A small network was shown many inputs. Here are its activations along a few directions, one row for each input.
In each table, some parts of the input vary, and every possible input appears once, in random order.
A made-up example of a description, with smaller parts first: one of 5 places around a ring, together with either a single point or one of 9 places along a line or (one of 3 separate values, together with one of 4 places along a line).
Shared parts are said once, and a part with two or three values counts as separate values.

Other details of the inputs vary at random and push rows far along two fixed directions, the same in every table; ignore that.

Rows:
row 1: [-28   8  -1  17   4  16  50   2 -28  27 -21]
row 2: [ 27  19   3  -2  -5 -32   4 -19 -14  13 -17]
row 3: [-37  23  11  13   9  11  47   5 -21  31 -11]
row 4: [-55 -16   6  11   3  37  11  24   3 -12   0]
row 5: [ 29  -7   9 -10  -9  -7 -42 -13  22 -20  21]
row 6: [ 33  11   0 -10  -2 -19  10 -12 -31  14   3]
row 7: [ 41  19  11 -11   0 -41 -12 -12 -11  25   7]
row 8: [-34  20  -8   4   8  17  38 -15 -17  32 -30]
row 9: [ -6  22   9  -5   8  -3  27  -5 -23  30   3]
row 10: [-18 -19 -12   6   2   9 -10   8   9 -29   1]
row 11: [ 24 -15  -3 -16 -18   7 -13  13  17 -26  12]
row 12: [-17 -12   7   8   0  21 -10  -3  23  -3   5]
row 13: [  5  28  -4  -7  -5  -1  37 -10   2  26 -16]
row 14: [  0  22  -9   5   8  -1  29  -8 -23  24   4]
row 15: [ -5 -14  -4  -9   2  22  -7  16  21 -26 -11]
row 16: [ 30 -11  -2   0  -3 -14 -42  -4  24 -17  24]
row 17: [-45 -24  -1  14   2  46  13  14   4  -4  -2]
row 18: [ -2  15 -13   8   7 -17  18 -11 -12  18 -18]
row 19: [-25  -5  12   8  -1  14 -15   8  21  -5   5]
row 20: [ 31  12 -12  -8   5 -24  11 -10 -30  11   8]
row 21: [ 28   4 -16  -6   7 -34   9 -10 -24  13  -5]
row 22: [-21 -20 -13   8   4  10  -5   9   8 -21  -2]
row 23: [-18 -21  -1   6  -5  16  -8   6   8 -17  -8]
row 24: [ 50  10   7  -5  -9 -38   1  -9 -26   3   4]
row 25: [-12  18   4   4   6  12  36 -11 -19  26  -3]
row 26: [ 28  -5  -4  -7  -4 -10 -42  -9  21 -22  26]
row 27: [ 14  12 -13 -17  -8  -9  30  -2 -11  12 -21]
row 28: [ 12  21 -11 -14  -9  -9  25  -9  -1  18 -25]
row 29: [  7  19   8   9   0 -13  19 -16  -7  23 -10]
row 30: [-55 -23  -4   4   7  36   4  20   5  -2 -10]
row 31: [-16 -15   2   7  -6  14 -19   0  21 -15  -8]
row 32: [-32  13 -12  18  11  11  52   4 -29  19 -15]
row 33: [ 24 -18   2 -23  -6 -14 -46   5   4 -25  16]
row 34: [ 27 -19 -13 -16  -1 -15 -39  -3   7 -33  18]
row 35: [-15 -19   0   4  -7  14 -12   6   9 -25  -5]
row 36: [-18 -21   8   3  -2  14 -13  20   6 -17  11]
row 37: [  4  19 -17  -4   8 -14  13 -17 -16  18 -12]
row 38: [-35 -13  14  11   2  25  -3  17  16  -8  12]
row 39: [-23  -7 -10   9   1  10 -10   2  16 -18  -5]
row 40: [ -7 -12  -1  16  -2  13 -12  10  15 -17  18]
row 41: [ 45  25  -1   1  -2 -43  -5 -18  -9   8   6]
row 42: [ 22   0   8  -9  -1   5 -24   4  36 -21   5]
row 43: [-39  -7  -2   3  -8  49  24  16  27  -8   0]
row 44: [ -5  14   0  -4   6 -13  10  -5 -15  31 -18]
row 45: [ 31  -9   3   5  -9 -13 -36   4  15 -30  30]
row 46: [ 21  22   0 -18   2 -29  -5 -14 -20  22  -9]
row 47: [-13 -18   4  -9   0  17 -17  13   2 -16  17]
row 48: [  5  14  11  -1   7 -13  19  -1 -19  30   5]
row 49: [ 10 -16 -11  -2   0  -7 -32  -3  18 -16   7]
row 50: [-11 -19  10   8  -2  23 -10   4  18 -10  16]
row 51: [-25  26  -8   0  13  18  47   0  -3  28 -42]
row 52: [ 50   4  -9  -6   3 -40   0  -8 -26   9  12]
row 53: [-24  -8   6   0  -4   9 -24   9  18 -16  -5]
row 54: [-49 -18  -8   3   3  44   8   5   4 -10 -12]
row 55: [-56  -2   5   4   6  42   1   8  18   2   1]
row 56: [-32  -7  -5  19   4  24  -4   5  24 -10   4]
row 57: [ 10  18  11   9  -1 -10  25 -10 -17  16  -2]
row 58: [  0   4  -6   0   5  -7  27  -8 -25  25 -21]
row 59: [  0   5   3  -4   7  -9  21   5 -28  26  -2]
row 60: [ 23 -17   7 -13 -10 -22 -44  10   7 -31  12]
row 61: [ 21  18   5  -7  -1 -36  -2  -8 -16  21 -13]
row 62: [ 25 -21   6 -12  -9 -21 -44  10   7 -26  12]
row 63: [ 22  -3  17  -6 -10 -18 -46   1  22 -22  20]
row 64: [ 46  11   1 -10  -3 -39 -11 -21 -12  17  -8]
row 65: [-47 -14  10  22   1  43  14   9  16  -6   2]
row 66: [ 28  24  11   3  -4 -28   8 -20  -9  16  -5]
row 67: [ 32 -22  -3   0  -6 -17 -34   7   7 -32  25]
row 68: [  2  15  -7  12   9  -5  30  -4 -20  29   2]
row 69: [ -5  -4   7   0   3  30   1  16  26 -16   4]
row 70: [ 26 -13   3 -12  -3   8 -18  17  16 -29   8]
Each input here is: one of 5 places around a ring, together with either one of 2 separate values or (one of 3 separate values, together with one of 4 places along a line).
Changing only the place on the ring of 5 turns row 64 into row 50. The same change can be made to row 61. Which row results?
> row 38
A walk changes only the place on the line of 4. It starts at row 37 and steps to row 49. List the rest of the walk in order.
> row 18, row 39
Which other rows does row 13 become when the choice among 2 separate values takes its other values? List them by row number.
> row 42
Which other rows does row 63 become when the place on the ring of 5 takes its other values? List them by row number.
> row 3, row 4, row 53, row 60

Rows:
row 71: [-10 -14   3  10   0   8 -15   0  10 -10  12]
row 72: [ 32   3  -1 -11   1 -34 -19  -7 -11  -2   5]
row 73: [  2  14   0   3   1   1  24   1  -3  11 -13]
row 74: [ 19   9  -2  -6   3 -14  16   1 -19  11   0]
row 75: [  2  15   4   1   5  -8  22  -2 -20  18   2]
row 76: [-18  -9  -6   9   2   8  -3  -2   1  -6  -2]
row 77: [ 14 -19   6  -7  -7   3 -21  10   7 -20  12]
row 78: [-19   3   6   2  -1  25   3  -1  20  -1   2]
row 79: [ 10 -16   7  -3  -2  -6 -37   6  15 -20  22]
row 80: [ -8  14  -7   1   1  -2  27  -3  -6  14 -23]
row 81: [-18 -16   9   5  -1  13 -17   7   8  -9   7]
row 82: [-33   0  -3   3   1  38  19   5  17   2 -11]
row 83: [-22 -14  -4  -1  -1  16   4   8  -1  -7  -8]
row 84: [ 40   4  -3  -9  -2 -24  -3  -1 -13   1  10]
row 85: [ -7  11   1  11   4   3  28  -6 -17  17  -1]
row 86: [-25  -7  -1   9   4  14  -2   7   5   0   7]
row 87: [-46   5   2  10   6  33  17  -1  16  15 -12]
row 88: [ 14   7  -8  -9   3 -19  12  -3 -19   9  -7]
row 89: [ -7 -18   3  -2  -4   4 -27   5   7 -18   3]
row 90: [ -6 -15  -5   0   0   4 -27   6  11 -20   9]
row 91: [ 13  -9   1 -10  -6  -2 -40  -5  28 -21   5]
row 92: [-10   0   9   5  -5  13  -4   5  19 -10   5]
row 93: [ 28  -1  -9 -10  -2 -21  -9  -1  -9  -5   4]
row 94: [-18  -7   0   5  -1  12 -16   4  22 -16  -7]
row 95: [ 30  -4  -7  -5  -3 -20  -8  -8  -9  -8   2]
row 96: [ 21   7  -4   2   1 -12  18  -6 -18   9   0]
row 97: [ -4  11   1   4   4   0  19   0 -15  15   4]
row 98: [-14  14   7   5   3   3  34  -1 -24  26  -8]
row 99: [ 38  11  -4 -17  -7 -24  -8 -14   2   3  -5]
row 100: [  0  20   5   6   4 -12  16  -7  -5  22 -12]
What do these inputs look like to the network?
> one of 5 places around a ring, together with either one of 2 separate values or one of 4 places along a line
Changing only the place on the ring of 5 turns row 96 into row 76. The same change can be made to row 73. Which row results?
> row 94
Which other rows does row 99 become when the choice among 2 separate values takes its other values? List them by row number.
> row 80
Which other rows does row 87 become when the choice among 2 separate values takes its other values? List them by row number.
> row 100
Which other rows agree with row 75 in the place on the ring of 5? List them by row number.
> row 78, row 85, row 92, row 97, row 98

Rows:
row 101: [-15   3   5   9   3  13  -1  -2  10   5   9]
row 102: [  6  19  12   1  -1 -12  10  -6  -5  17  -5]
row 103: [ -7  -5  -3   0  -4  14   1   7  16 -15  -7]
row 104: [ -8  -6 -10   4   0  16   1   2  14 -12   4]
row 105: [-8 -5 -5 -9 -3 20  6  8 10 -8 -8]
row 106: [  3   8  -6   5   5 -18   8  -9 -19  15 -10]
row 107: [ -4  -7  -7   5  -3  15   1   1  14 -11  -1]
row 108: [-15   0   8  10   2  13  -2  -1  14   0   6]
row 109: [-12   1  10  -6  -2  15  -3   5   9   4   1]
row 110: [  6   6  -2 -13   2 -16   3  -3 -20  12 -12]
row 111: [ 49 -25   9  -8  -8 -23 -35  12 -11 -30  42]
row 112: [  4   3  -9   2   7 -17   1  -8 -15   9  -1]
row 113: [  3   9  -2   0   3 -19   8  -4 -18  14 -16]
What do these inputs look like to the network?
> either a single point or (one of 3 separate values, together with one of 4 places along a line)
